These are the activations of a small neural network, seen along a few directions. Each row is one input.
Each table varies a few parts of the input and shows all the possible inputs, shuffled.
Descriptions start from the smaller parts, as in this example, which fits no table here: one of 3 separate values, together with either a single point or one of 9 places around a ring or (one of 6 places along a line, together with one of 8 places around a ring).
Shared parts are said once, and a part with two or three values counts as separate values.
In the rows, 128 means zero.

Other details of the inputs shift rows strongly along two fixed directions, in all tables alike. That doesn't count.

Rows:
x1: [120 143 122 165 171 127 145 134 120 152 124 122 125 108]
x2: [136 131 128 102 118 120 118 117 132 129 135 137 124 162]
x3: [123 132 125  98 105 125 116 113 132 121 130 130 123 149]
x4: [137 124 124 158 145 131 140 139 129 135 127 123 128 113]
x5: [135 134  99 157 151 131 144 125 123 133 128 128 123 120]
x6: [144 133 111 169 154 134 137 137 127 140 126 118 121 122]
x7: [139 140 108 158 150 131 135 132 127 141 129 118 119 130]
x8: [129  51 175 135  85 174 128 173 138  53 112 134 172  25]
x9: [134  45 176 132  73 184 120 177 137  40 110 132 173  27]
x10: [128 145 133 101 115 106 123 135 122 136 133 133 121 157]
x11: [121 125 141 103 110 120 126 112 132 127 131 131 129 148]
x12: [139  71 176  86  55 149 115 168 136  58 123 139 160  92]
x13: [109 139 156 101 108 112 117 134 120 139 125 127 133 136]
x14: [113 145 100 172 178 138 140 119 117 145 122 122 124  94]
x15: [132 127 126  97 109 127 115 119 131 117 134 136 127 152]
x16: [126 143 113 161 152 138 129 127 127 144 124 112 120 120]
x17: [125 137 104 156 155 146 128 123 125 132 125 122 123 109]
x18: [129 119 109 154 160 137 148 123 126 121 131 136 130 101]
x19: [107 143 141 105 112 116 115 110 126 144 124 119 126 149]
x20: [128 120 114 165 156 153 129 129 129 124 122 122 130  91]
x21: [115 128 153 104 110 118 114 114 134 139 128 122 129 147]
x22: [131  63 192  79  49 143 124 170 134  58 121 145 168  83]
x23: [148 118 105 160 161 132 151 136 129 123 133 141 128 109]
x24: [117 127 121 155 158 138 141 125 124 131 124 126 131  98]
x25: [128 146 108 164 163 136 133 134 122 144 126 118 120 115]
x26: [132 127 139 103 109 112 132 124 130 129 134 134 127 157]
x27: [145 117 109 160 151 137 143 129 133 124 130 132 126 112]
x28: [114 149 117 163 156 132 134 126 119 153 119 112 123 112]
x29: [135 131 148 107 119 104 128 139 129 140 135 137 129 154]
x30: [131 135 119 158 153 126 145 133 124 144 127 121 124 121]
x31: [123 130 129 160 151 134 133 130 129 144 123 116 128 109]
x32: [121 125 148 106 104 129 107 116 135 131 125 120 128 146]
x33: [134 130 137 100 121 104 136 127 127 131 138 144 127 159]
x34: [109 140 134  95 112 120 112 118 124 130 128 130 123 142]
x35: [136 119 107 155 160 138 142 123 131 123 132 138 129 104]
x36: [124 131 108 157 146 150 126 119 130 130 122 115 123 108]
x37: [125 135 145 101 110 106 126 139 119 134 129 134 132 145]
x38: [126 159 129  94 129  93 118  94 132 169 141 131 110 202]
x39: [145 125 102 149 139 139 136 128 132 120 130 127 124 124]
x40: [113 142 144 101 109 116 114 132 123 134 128 127 124 142]
x41: [123 132 155 109 106 120 110 128 131 140 126 118 127 153]
x42: [118 152 106 163 158 134 131 125 123 149 123 113 116 115]
x43: [120 128 134  94 112 116 123 117 127 121 132 140 132 143]
x44: [140 133 141 111 117 111 123 140 128 136 133 132 126 160]
x45: [142 127 127  97 107 116 122 130 130 118 137 139 126 161]
x46: [123 136 145 104 103 111 122 132 123 137 127 125 130 150]
x47: [116 134 151  98 116 112 117 118 131 142 132 132 129 151]
x48: [139 127  95 163 162 132 151 134 120 123 129 138 129 102]
x49: [141 125  92 156 155 138 143 135 124 114 131 138 124 103]
x50: [145 122 136 103 103 119 120 125 135 124 133 132 125 163]
x51: [136 119 102 151 139 153 130 120 134 113 126 124 126 109]
x52: [115 140 105 154 147 145 126 118 127 133 121 116 120 106]
x53: [109 134 151 102 111 116 120 111 130 141 128 122 128 150]
x54: [130 131  86 157 161 145 138 122 125 118 128 134 121  99]
x55: [119 131 133 101 108 120 121 111 130 127 128 129 128 148]
x56: [135 119 136 103 104 130 114 115 137 120 131 130 127 153]
x57: [112 138 157 108 112 113 121 123 127 147 125 119 129 148]
x58: [147 123 133 100 110 114 123 132 132 121 137 142 127 164]
x59: [139 131  96 152 145 136 140 128 128 122 129 129 120 117]
x60: [124 174 121 107 132  91 121 114 122 173 136 121 105 193]
Each input here is: one of 2 separate values, together with one of 5 places around a ring, together with one of 6 places around a ring.
Question: Changing only the choice among 2 separate values turns x42 into x40. The same change can be made to x5. Which row results?
Answer: x48
Question: Changing only the choice among 2 separate values turns x21 into x47. The same change can be made to x32. Which row results?
Answer: x20
Question: Which other rows does x57 become when the place on the ring of 5 takes its other values? List them by row number.
Answer: x11, x26, x30, x53
Question: Which other rows does x18 become when the place on the ring of 6 takes its other values? List them by row number.
Answer: x2, x15, x35, x43, x54

Rows:
x61: [133 122 111 136 136 132 138 115 129 121 128 134 128 129]
x62: [122 135 129 139 134 127 134 143 119 126 124 126 126 110]
x63: [102 119 182  25  53  98 107 117 129 114 134 147 144 165]
x64: [122 119 145 137 134 125 130 129 131 135 122 124 136 107]
x65: [125 131 137 145 130 138 123 138 121 137 121 110 131 123]
x66: [117 122 121 138 133 153 115 109 137 119 124 122 127 107]
x67: [136 114 123 141 128 139 140 122 135 116 128 127 130 119]
x68: [130 130 154  55  91  97 111 115 127 130 139 146 128 194]
x69: [116 139 117 129 130 134 135 137 116 120 123 129 130 108]
x70: [139 119 128 140 138 132 140 127 137 127 132 130 126 128]
x71: [114 125 139 128 135 119 135 128 127 129 129 134 131 111]
x72: [125 129 136 142 128 133 128 144 124 135 118 119 130 111]
x73: [137 121 117 140 120 135 132 132 132 119 127 123 127 122]
x74: [142 119 126 140 124 136 132 143 134 119 130 126 128 119]
x75: [142 121 113 133 129 132 127 139 125 112 129 138 132 117]
x76: [144 115 127 133 140 135 137 136 131 118 134 140 132 121]
x77: [144 114 125 135 125 137 128 150 131 110 131 136 133 112]
x78: [121 132 116 136 129 148 111 120 130 124 121 116 120 116]
x79: [119 124 141 145 138 133 126 126 128 141 124 114 135 122]
x80: [131 209  71 142 184  78 132  89 115 209 143 121  85 219]
Question: Describe the family of inputs behind these rows.
Answer: one of 2 separate values, together with either a single point or one of 4 places along a line or one of 5 places around a ring
Question: Changing only the choice among 2 separate values turns x67 into x73. The same change can be made to x61. Which row results?
Answer: x80
Question: Which other rows does x77 become when the choice among 2 separate values takes its other values? List them by row number.
Answer: x76

Rows:
x81: [123 140 128 108 124 119 121 120 125 134 132 132 123 150]
x82: [130 130 118 147 135 138 127 137 127 126 124 122 127 110]
x83: [138 123 127 147 141 133 133 143 129 126 129 129 129 113]
x84: [135  98 159 108  86 139 117 147 133  97 124 128 144 118]
x85: [129 147 116 142 156 112 142 127 121 153 132 129 121 141]
x86: [135 123 130 146 137 130 136 145 127 126 127 128 130 110]
x87: [132 118 121 142 141 135 139 129 130 121 127 133 131 109]
x88: [137 123 125 148 137 136 127 139 128 127 126 125 127 117]
x89: [127 122 142 103 111 117 127 121 131 126 131 135 132 145]
x90: [ 88 134 155 143 137 140 117 126 124 145 112 107 136  88]
x91: [137 120 122 147 136 141 125 131 132 124 126 124 127 117]
x92: [131 125 113 144 133 143 124 122 134 123 126 122 125 115]
x93: [131 126 119 138 143 131 133 135 124 124 128 135 131 112]
x94: [123 141 133 106 107 118 118 117 129 138 129 121 123 158]
x95: [133  91 158  97  88 137 123 140 135  90 128 140 149 113]
x96: [121 105 151  98  87 137 122 140 128  92 124 135 143 111]
x97: [133 149 107 149 153 128 127 123 125 150 130 119 116 142]
x98: [134 122 118 150 136 141 129 126 133 126 124 121 125 116]
x99: [125 141 137 105 108 116 117 126 127 137 129 123 125 158]
x100: [130 131 131 110 113 127 114 117 132 129 130 126 125 152]
x101: [124 131 116 138 139 134 132 132 124 123 127 130 126 111]
x102: [134 122 122 146 139 134 135 129 134 126 128 127 127 116]
x103: [128 128 116 145 131 140 127 129 130 124 124 120 126 110]
x104: [130 144 105 140 157 120 135 113 123 145 133 132 119 142]
x105: [120 137 135 101 113 108 128 119 125 134 131 133 127 151]
x106: [117 139 132  99 111 116 123 116 126 132 130 129 124 153]
x107: [127 137 144 106 110 108 127 127 129 140 132 126 126 159]
x108: [130 123 125 141 139 128 140 135 127 126 127 132 130 110]
x109: [132 125 122 148 133 136 132 133 129 128 124 120 126 115]
x110: [134 126 119 144 136 141 123 135 128 123 125 125 128 113]
x111: [126 126 124 127 131 135 125 131 126 117 128 133 129 116]
x112: [131 120 116 136 141 136 132 126 128 118 129 136 130 111]
x113: [133 148 117 150 155 116 139 133 123 154 131 124 118 140]
x114: [126 119 133 122 122 127 132 139 124 115 126 136 136 112]
x115: [131 128 140 111 113 118 126 122 133 132 131 128 128 151]
x116: [133 129 149 104 110 113 122 136 130 132 134 131 130 153]
x117: [128 126 111 137 143 142 127 121 129 119 128 132 126 113]
x118: [135 122 126 141 143 130 137 140 126 125 129 135 132 112]
x119: [125 154 103 148 163 114 143 121 117 154 131 129 118 138]
x120: [135 120 120 140 145 133 136 130 129 124 129 135 130 115]
x121: [134 124 145 105 109 118 120 126 133 128 133 130 130 154]
x122: [132 122 127 145 134 132 137 137 129 126 126 126 129 111]
x123: [125 126 116 141 139 130 139 128 125 124 126 131 129 108]
x124: [131 126 148 100 112 112 125 133 127 129 133 137 133 149]
x125: [137 120 123 145 141 137 132 134 132 124 129 129 129 115]
x126: [128 136 140 110 108 114 123 124 128 139 128 122 124 159]
x127: [122 131 112 139 139 136 133 124 126 123 126 128 125 111]
x128: [130 129 136 114 111 123 121 118 132 132 128 122 125 154]
x129: [ 82 199 148 114 154  85 111  92 116 219 128 103 104 195]
x130: [128  98 158  93  84 131 121 144 129  91 127 140 149 115]
x131: [124 128 107 141 144 141 131 117 130 122 128 129 123 111]
x132: [123 130 133 101 113 115 125 113 129 128 132 134 128 149]
x133: [127 122 113 139 140 135 135 121 129 120 127 133 128 110]
x134: [127 147 112 144 156 114 143 120 122 153 131 128 119 140]
x135: [127 130 130 110 109 128 117 114 133 128 129 123 125 149]
x136: [133 123 115 142 134 144 121 126 132 120 127 125 127 115]
x137: [131 138 142 111 112 113 122 131 126 140 129 123 124 159]
x138: [125  97 147  96  89 146 116 130 134  86 126 137 143 111]
x139: [134 124 126 148 134 135 131 142 126 127 124 123 128 112]
x140: [132 125 126 142 143 127 140 140 125 128 128 134 131 111]
x141: [121 130 128 105 113 127 122 113 130 122 130 131 126 143]
x142: [137 119 120 149 136 144 130 129 131 123 125 122 129 118]
Question: Describe the family of inputs behind these rows.
Answer: one of 2 separate values, together with either a single point or (one of 5 places around a ring, together with one of 6 places around a ring)
Question: Changing only the choice among 2 separate values turns x118 into x124. The same change can be made to x127. Which row results?
Answer: x106
Question: Changing only the choice among 2 separate values turns x135 into x92. The same change can be made to x119. Which row results?
Answer: x114
Question: Which other rows does x116 become when the place on the ring of 5 takes its other values? List them by row number.
Answer: x107, x113, x115, x121
Question: Which other rows does x84 become when the choice among 2 separate values takes its other values? List them by row number.
Answer: x88
Question: Which other rows does x105 become when the choice among 2 separate values takes its other values? List them by row number.
Answer: x123
Question: Which other rows does x140 become when the place on the ring of 6 takes its other values? List them by row number.
Answer: x82, x86, x101, x114, x139
